Each row below holds a small network's activations on one input, seen along a few directions.
In each table, some parts of the input vary, and every possible input appears once, in random order.
A made-up example of a description, with smaller parts first: line(4) and (point or line(9) or (values(3) and ring(5))).
Shared parts are said once, and a part with two or three values counts as separate values.

Table:
R1: [  7.8   1.2 -15.8  12.1  -6.4 -38.0 -43.9  -3.2   6.0   2.6 -10.5 -22.8
   9.0]
R2: [ -5.8   6.9  -4.0  11.0  19.2 -14.5 -32.8 -24.8 -18.5  -0.2 -11.8 -24.3
  -5.5]
R3: [ -2.1  -1.3 -25.4  14.6  17.4 -18.0  52.6 -17.7  -8.7 -10.1  -8.1 -22.4
 -17.1]
R4: [-18.2  10.2 -33.8  22.9  10.5  37.9  52.2  -3.1  12.6 -24.4   0.7  29.1
  38.1]
R5: [ 41.0  33.9  14.6  23.2   4.9 -47.3 -49.3  -9.9  10.7  19.3  -0.8  -2.8
   8.7]
R6: [-11.4 -28.9  16.4 -39.6 -11.4  43.9   1.8  25.7  -2.9 -17.2   1.5   5.5
 -24.1]
R7: [-28.2  -7.7 -16.8  22.6   1.4  19.3  38.2  -1.6  -5.1 -14.3   9.3  32.4
  61.1]
R8: [ 26.3  38.9  32.2  20.4  29.2 -23.4 -35.7 -26.1 -14.2  23.1  -2.6 -16.1
  -1.8]
R9: [-17.6  -9.9 -26.7  28.9 -23.5  22.9  35.4   6.0   7.8   3.5   4.4  28.1
  57.9]
R10: [ 38.1  55.1  16.8  15.2  32.9  -9.4 -19.0 -33.5  10.5   7.6  -6.1 -28.8
 -18.4]
R11: [-12.9   1.6 -32.6  24.5  -5.4  40.6  42.2  -4.7  -9.9 -21.2  10.0  30.8
  46.7]
R12: [  0.6   4.0  -6.7  21.7  -6.6 -13.5 -36.4 -15.4  -2.1  16.6 -12.0 -27.8
 -11.2]
R13: [ -4.8 -10.7  30.3 -38.7   9.7  17.2 -11.3  21.1  -1.6  10.0  14.3  16.5
 -13.5]
R14: [ 37.2  39.8  18.5  23.7   2.0 -22.1 -38.0 -25.0   0.2  35.8  -7.3 -15.6
  -6.4]
R15: [  0.6  10.8  17.4 -46.4  10.8  29.9   8.9  15.4  19.7  -2.7   6.9   1.7
 -31.0]
R16: [  9.5 -14.6 -26.3  18.0   4.2 -13.9  39.4 -21.2 -27.3  -9.8   4.9 -18.6
  -7.8]
R17: [  3.7   2.7  20.3 -44.3  -6.3  29.8  -1.4  11.3  -1.1  -3.2  18.5   6.7
 -23.0]
R18: [  8.0  12.2 -12.2  15.9  10.2   1.1 -29.6 -31.2 -13.9 -14.4  -1.1 -27.0
 -18.3]
R19: [ -5.7  23.8  -6.1  16.4  23.8  -2.9 -17.3 -23.7   5.9 -12.6 -11.7 -33.0
 -28.3]
R20: [-12.1 -38.1   8.4 -40.1 -27.6   1.2 -15.5  45.6  18.6  -9.5  -5.2  24.3
  -1.1]
R21: [-19.6 -10.5 -27.7  26.4 -22.9  -4.4  26.4  22.6  14.7  -9.3   6.9  38.3
  71.7]
R22: [  1.8 -11.1  23.4 -30.6 -18.1  15.7 -14.7  23.9  15.6  20.9  14.0  17.7
 -19.7]
R23: [  6.5 -24.6 -25.7  24.1 -12.7 -32.0  30.1 -16.2  -9.4   8.4  -0.2  -9.6
  -1.2]
R24: [ -8.6 -18.5 -15.2  14.8  11.0 -34.5  36.2 -19.4 -28.1  -2.8  -1.4 -10.2
   3.0]
R25: [-23.1 -15.3  17.2 -42.8   1.7  40.1  15.2  29.3  16.2 -17.5 -11.5   1.5
 -33.3]
R26: [-29.6 -32.8  27.5 -42.6  -4.6  23.3  -1.4  27.5  -3.7 -10.2  -4.6  13.9
 -13.0]
R27: [  4.2 -19.8 -33.2  14.0 -13.4 -54.9  25.2   3.1 -10.7   3.8  -7.8  -4.2
  15.4]
R28: [-21.0 -33.9  19.2 -35.4 -30.9  24.2  -4.5  32.7  11.5   4.1  -7.4  12.2
 -17.9]
R29: [ 40.1  44.2  23.7  25.5  20.0  -7.7 -32.6 -32.5  -9.6   8.9   8.2 -18.8
 -14.7]
R30: [ -4.9  -7.6  22.3 -35.5 -19.2 -10.6 -20.1  44.8  16.8  14.7  10.6  23.6
  -4.2]
What is each input in this table made of? -> line(5) and (values(2) or line(4))
The inputs of R18 and R2 match in every part but the line(5) part. If R16 is changed in the same way as R18 into R2, which row does it become? -> R24
A walk changes only the line(4) part. It starts at R5 and steps to R1. List the rest of the walk in order. -> R27, R21
Change only the values(2) part in R6. List by row number the other rows that result. -> R17

Table:
R31: [  8.8  13.4 -19.1  42.4 -11.9 -21.2 -54.3 -29.6 -22.7   2.6  -6.6 -31.9
   5.2]
R32: [-24.9 -13.0  15.9 -14.0  23.9  49.0  46.0  -6.1 -15.9 -17.4   9.9  31.1
   5.0]
R33: [-33.7 -29.9 -35.5  18.0 -16.0  10.4  -5.0  23.2  26.2 -29.8 -11.1  28.8
  42.2]
R34: [ 37.5  14.9  -7.8  34.5 -18.2 -59.0  -9.6 -14.0 -28.4  31.6   8.9 -19.5
   6.2]
R35: [ 23.3 -20.5  56.7 -63.4 -32.2 -19.5 -46.4  62.9  19.7  33.4  14.0  17.6
 -22.7]
R36: [-37.7 -50.8  -9.1 -20.3   3.8  27.5  10.6  -1.4 -16.5 -34.4 -14.5  -2.1
   3.4]
R37: [-28.8 -38.7 -21.1 -19.7  -8.8  42.0  20.2   5.1  18.0 -44.3 -14.2  -7.8
 -34.9]
R38: [ 29.2  55.7   6.2  -5.8  35.2  20.4   6.8 -32.6   6.4  -0.1   3.5 -34.9
 -42.5]
R39: [-20.4 -50.9   4.4 -19.6  -1.0 -11.9  54.0  10.6 -21.9  -7.1   5.5  23.9
  -6.9]
R40: [  3.2  27.5 -24.8  42.7   4.1 -37.8 -55.8  -9.1  11.5 -10.1 -19.5 -17.8
  20.4]
R41: [ 26.2   7.8   1.3  -1.2  15.8 -39.0  18.0 -21.8   6.4  20.6  -6.7 -40.0
 -56.5]
R42: [-28.9 -40.0 -30.0  11.2 -32.6  27.4  -2.4   4.2  -9.4 -12.1  -6.2   6.8
  34.1]
R43: [  6.4  14.4 -17.9  -1.5  17.5  -3.7 -30.0 -29.3   6.6 -16.8 -13.8 -56.8
 -53.5]
R44: [ 31.7  45.5   7.5  37.0   9.4   6.0 -15.3 -47.6 -13.3  27.4   9.2  -6.4
  21.7]
R45: [-17.8   1.6  -3.8  11.3 -13.9  50.0  35.2   0.1  -8.2   9.3  13.9  31.7
  44.5]
R46: [-14.2 -25.4 -16.6 -38.7 -15.4   1.4  63.6  27.3   4.4  -9.9   0.2   2.5
 -32.5]
R47: [ 21.3  20.1  67.5 -58.9  -7.2  44.4 -53.8  47.1  24.4  23.9  14.2  27.3
 -12.5]
R48: [ 21.5  20.9 -11.4  36.6   4.1 -74.0  -8.4  -7.0  14.5  33.3  -6.8   0.1
  21.6]
R49: [-19.3  13.6  -4.9 -33.4   8.7  62.5  55.8  10.8  10.4 -20.3   4.5   8.8
 -20.8]
R50: [ 14.4  71.6  -3.9  36.0  25.6 -15.9 -19.7 -20.6  13.9  17.1   1.4  10.6
  32.2]
R51: [ 29.6  -7.2  20.0   8.1  23.2 -53.2   7.2 -24.6 -29.1  12.9  -4.6 -29.4
 -23.2]
R52: [ 23.3  32.7  34.2  13.0  46.5   7.5  -0.4 -43.5 -23.2   0.1  -1.3 -20.6
 -11.3]
R53: [ -1.7 -32.6 -25.2   3.7 -41.2 -14.5  37.7  24.4 -19.8   7.1  22.2  28.9
  26.9]
R54: [ -6.9 -28.9 -22.8   9.0 -23.0 -27.3  40.6  38.4  23.0  -3.6   6.8  42.7
  44.8]
R55: [-11.2   2.8   3.2  15.5  28.3 -21.2 -40.1 -33.6 -30.6 -13.3 -13.6 -40.8
 -28.5]
R56: [-24.1  15.1  -8.7  11.3   2.6  33.6  34.7  20.9  27.8  -4.4   4.1  45.7
  60.8]
R57: [ -6.8 -19.6  45.6 -53.6 -27.2  16.1 -89.3  45.9  25.7   4.3   0.6   1.6
 -23.3]
What is each input in this table made of? -> values(3) and (point or (values(2) and line(4)))
The inputs of R46 and R49 match in every part but the values(3) part. If R53 is changed in the same way as R46 into R49, which row does it become? -> R45
Change only the values(2) part in R34. List by row number the other rows that result. -> R53
Change only the line(4) part in R50. List by row number the other rows that result. -> R38, R44, R52

Table:
R58: [-29.6 -22.3 -29.5 -11.4   2.2  16.7  46.3  15.2   2.9 -33.9  -8.4   9.9
  32.9]
R59: [ 11.1 -19.6   0.9 -10.4 -19.9  -9.1   4.7   2.4  16.9  14.7  -5.4 -16.8
 -26.2]
R60: [ -1.6   7.4 -14.4  33.4  29.3  -9.3   6.0 -47.4 -19.8  -0.2 -11.4 -17.2
  11.8]
R61: [-27.0 -25.3   4.1 -24.6  -9.9  -5.5   2.6  45.3  17.5  -3.6  -0.7  38.6
  20.3]
R62: [ 12.7  -0.3 -39.6  46.3  -3.7 -25.4  19.8 -20.1 -20.0 -24.2  -2.1  -2.2
  21.3]
R63: [-18.5 -12.3  -5.8 -14.4  -2.0  54.8  49.0  -0.3 -19.5 -22.7  12.9  15.5
  12.2]
R64: [-11.5 -11.1 -27.1  29.0 -17.2   9.5  40.2  -6.8  10.8   5.3  -2.8   9.2
  22.2]
R65: [-17.6 -17.8  16.2 -45.8   0.5  35.3  11.9  10.3 -12.5   2.0  12.5  -1.2
 -51.0]
R66: [  9.0 -13.7   9.3   3.1 -34.1  -9.2  -1.6  26.8  18.5  28.7   1.2  18.9
  29.3]
R67: [ 28.5  52.2  29.9   0.8  12.4  -2.5 -21.3   6.2  12.7  23.3  10.8  10.1
  14.2]
R68: [ 15.6   1.1  17.8  -0.8  21.6 -27.0 -26.4 -30.4 -16.8   7.6 -15.4 -47.2
 -36.5]
R69: [ 21.5  -2.8  -6.3  23.7 -18.1 -45.7 -22.3  10.4  -9.0   5.1   8.3  11.0
  24.0]
R70: [-16.5 -30.1  -5.6 -47.2   3.5  -2.2   9.6  24.1  10.1 -16.3  -8.9 -11.5
 -22.8]
R71: [-23.9   8.4   0.1   6.7 -11.6  46.1 -80.5   2.4  21.9 -20.4 -14.1  -8.0
   4.0]
R72: [ 10.4   3.0  24.7  19.5  15.4 -31.2 -37.0 -14.4  -5.4  22.8  -1.0   2.5
   8.2]
R73: [  9.8  -5.5 -16.0  14.4  -5.2 -46.1 -15.0 -13.7 -10.9  -3.6   1.3 -19.1
 -39.2]
R74: [ 27.2  47.4  22.5  -9.7  24.3  -1.3 -13.1 -12.8   7.8   8.3   0.8 -26.7
 -42.8]
R75: [-19.6 -12.1  24.9 -36.1 -16.7  34.1   5.8  29.6  -8.9  14.6  19.0  37.8
   5.0]
R76: [ 20.1  53.1  -6.2  23.4  29.4  17.9  21.4 -26.9   3.5  -7.4   3.2  -3.5
  13.3]
What is each input in this table made of? -> point or (values(3) and line(6))
Change only the values(3) part in R64. List by row number the other rows that result. -> R59, R66
Change only the values(3) part in R62. List by row number the other rows that result. -> R69, R73

Table:
R77: [-28.6 -27.9  33.0 -81.4 -15.3  60.1   2.9  53.2   8.6 -11.1  14.6  26.1
 -39.1]
R78: [ 26.1  22.3 -20.3  25.0  23.8 -38.0   2.8 -48.5 -16.6  -2.1 -10.1 -55.1
 -38.9]
R79: [ 30.0  37.0  45.5 -23.8  22.5  -4.7 -62.5 -21.7  -6.1  25.1   1.8 -44.6
 -69.2]
R80: [ 25.6  16.9  11.7  29.0   1.4 -63.6 -71.5 -15.7   2.1  34.0 -11.1 -26.0
   3.7]
R81: [-25.6 -44.8  -4.3 -20.9 -47.5   6.1 -10.5  59.4  20.9  -4.9   2.8  42.4
  36.1]
R82: [-36.8 -50.6 -24.1 -24.3  -6.0  27.4  70.7  17.3   8.1 -27.4  -4.9  16.1
  -8.3]
R83: [-22.2 -32.9  -3.5 -10.4 -35.1  17.7  37.5  38.5   5.4  12.7  15.3  50.9
  38.3]
R84: [-30.1 -37.0 -17.6 -14.5  -7.1  48.1  53.8  15.3  -4.0 -41.2  -0.2  26.3
  21.1]
R85: [ 31.8  30.9  -6.7  36.9  31.6 -19.0 -11.9 -54.9 -20.2 -11.2 -12.2 -44.5
  -7.3]
R86: [ 20.0  55.0  -2.6  47.5  37.5 -26.2 -22.4 -45.6  -2.4  15.7  -7.0 -21.4
  11.4]
R87: [ 50.1  39.0   9.9  42.7   3.9 -50.1 -29.6 -25.8  -1.7  29.3  -1.4 -19.5
  14.5]
R88: [-40.3  -7.8 -21.2  -5.8  -9.7  42.3  40.7  28.4   5.9 -18.8  12.2  49.2
  37.7]
What is each input in this table made of? -> values(2) and (point or line(5))
The inputs of R77 and R79 match in every part but the values(2) part. If R81 is changed in the same way as R77 into R79, which row does it become? -> R80
A walk changes only the line(5) part. It starts at R82 and steps to R84. List the rest of the walk in order. -> R88, R83, R81
Change only the values(2) part in R86. List by row number the other rows that result. -> R88
